Here are a small network's activations along a few directions, averaged over the inputs that share one value of a field.
Values that are neighbours, or in one group, have similar rows; names and order tell nothing.
In the rows, 500 means zero.
Strong random noise was added to every row along 6 fixed directions; ignore it. To show where, here is one row again and again, with new noise each time:
393 614 608 643 517 672 619 628 524 517 522 487 491 333 453 532 444 555
 536 387
453 446 743 565 609 316 618 714 563 425 632 489 466 243 647 587 500 409
 358 422
480 510 609 523 625 614 629 469 643 514 702 455 638 428 594 549 430 467
 573 507
410 500 542 572 406 483 480 557 444 467 348 534 432 455 443 417 482 507
 389 399
456 483 599 625 566 581 556 550 479 526 477 544 465 337 594 519 500 492
 463 415
394 505 463 564 526 480 560 474 460 376 386 517 585 415 553 491 420 460
 358 485
530 390 497 454 551 398 504 511 472 504 474 486 579 593 587 479 488 504
 429 606
562 356 420 673 492 675 353 481 191 716 106 673 303 522 604 407 631 629
 458 465


Field MEKOP:
zuda: 614 480 559 458 645 531 603 607 554 579 634 447 506 548 590 605 564 589
 599 661
pas: 511 426 506 587 416 610 355 164 486 516 483 661 344 283 574 464 574 261
 502 204
mimap: 279 656 558 509 409 517 572 476 689 326 622 440 564 406 327 502 415 417
 493 418
mipu: 307 645 336 578 728 519 774 515 493 218 490 413 841 373 578 671 284 511
 439 671
feb: 401 672 391 546 464 471 588 748 427 416 556 398 534 359 347 672 457 571
 528 531
puf: 453 600 458 743 673 736 618 719 344 633 464 521 389 203 598 741 637 627
 554 523
mola: 814 202 531 447 707 492 321 169 489 661 679 665 406 397 914 539 716 325
 577 457
sof: 581 543 418 370 483 414 500 508 482 519 434 492 533 752 447 453 448 564
 548 655
zari: 502 615 420 471 286 374 387 472 457 390 370 528 322 461 319 405 462 427
 429 352
fovon: 522 578 308 604 638 471 483 543 274 355 185 604 465 333 628 635 541 560
 322 497
The values of MEKOP form a ring.
Q: Name the neighbours of puf, in listed order.
A: mimap, feb
Q: Name the neighbours of zari, in listed order.
A: mola, fovon

Field GABAM:
fas: 473 418 682 668 727 681 567 319 564 485 490 697 423 179 841 543 550 348
 402 393
nufo: 658 361 584 481 352 473 282 421 453 669 351 647 257 644 523 298 537 539
 550 400
zabor: 431 660 312 367 170 637 332 166 631 433 490 453 563 710 181 317 428 443
 571 367
zusu: 772 408 623 535 518 596 340 587 393 826 576 636 189 500 567 549 775 581
 674 458
gop: 450 386 581 468 485 283 509 464 604 475 615 421 548 458 609 510 540 333
 367 584
kege: 407 460 270 595 438 541 427 408 239 494 275 555 467 442 464 493 521 508
 393 464
golo: 586 687 470 339 480 604 609 402 773 485 814 351 644 602 340 549 362 478
 692 525
pul: 350 685 538 606 548 532 684 609 478 312 372 552 572 293 491 558 310 464
 406 394
noda: 512 377 203 381 521 272 386 284 391 326 428 503 762 629 617 519 484 395
 343 675
lebas: 369 443 697 538 332 499 473 484 649 523 574 454 368 408 368 333 554 411
 498 296
ged: 711 414 310 428 654 481 454 342 358 502 413 596 557 631 675 536 533 556
 526 629
tibo: 448 690 450 596 653 875 632 526 519 600 466 470 674 560 413 531 361 703
 734 539
giv: 480 313 735 374 399 359 429 470 746 529 682 432 424 596 519 369 566 367
 475 469
kul: 424 399 469 649 521 575 472 461 382 596 478 595 387 323 611 546 616 420
 466 424
fazo: 423 501 525 529 505 613 518 496 529 510 417 488 521 554 517 468 521 560
 492 538
kosi: 492 521 481 538 599 448 515 276 513 207 423 554 596 352 626 477 380 348
 378 393
The values of GABAM form a ring.
Q: A walk along GABAM starts at golo and steps to its neighbour zusu. Put fas, zabor, ged, giv, kosi in the order it reaches them.
A: zabor, giv, fas, kosi, ged
Q: Name the neighbours of pul, in listed order.
A: nufo, tibo
Q: Name the neighbours of kege, in listed order.
A: noda, kul
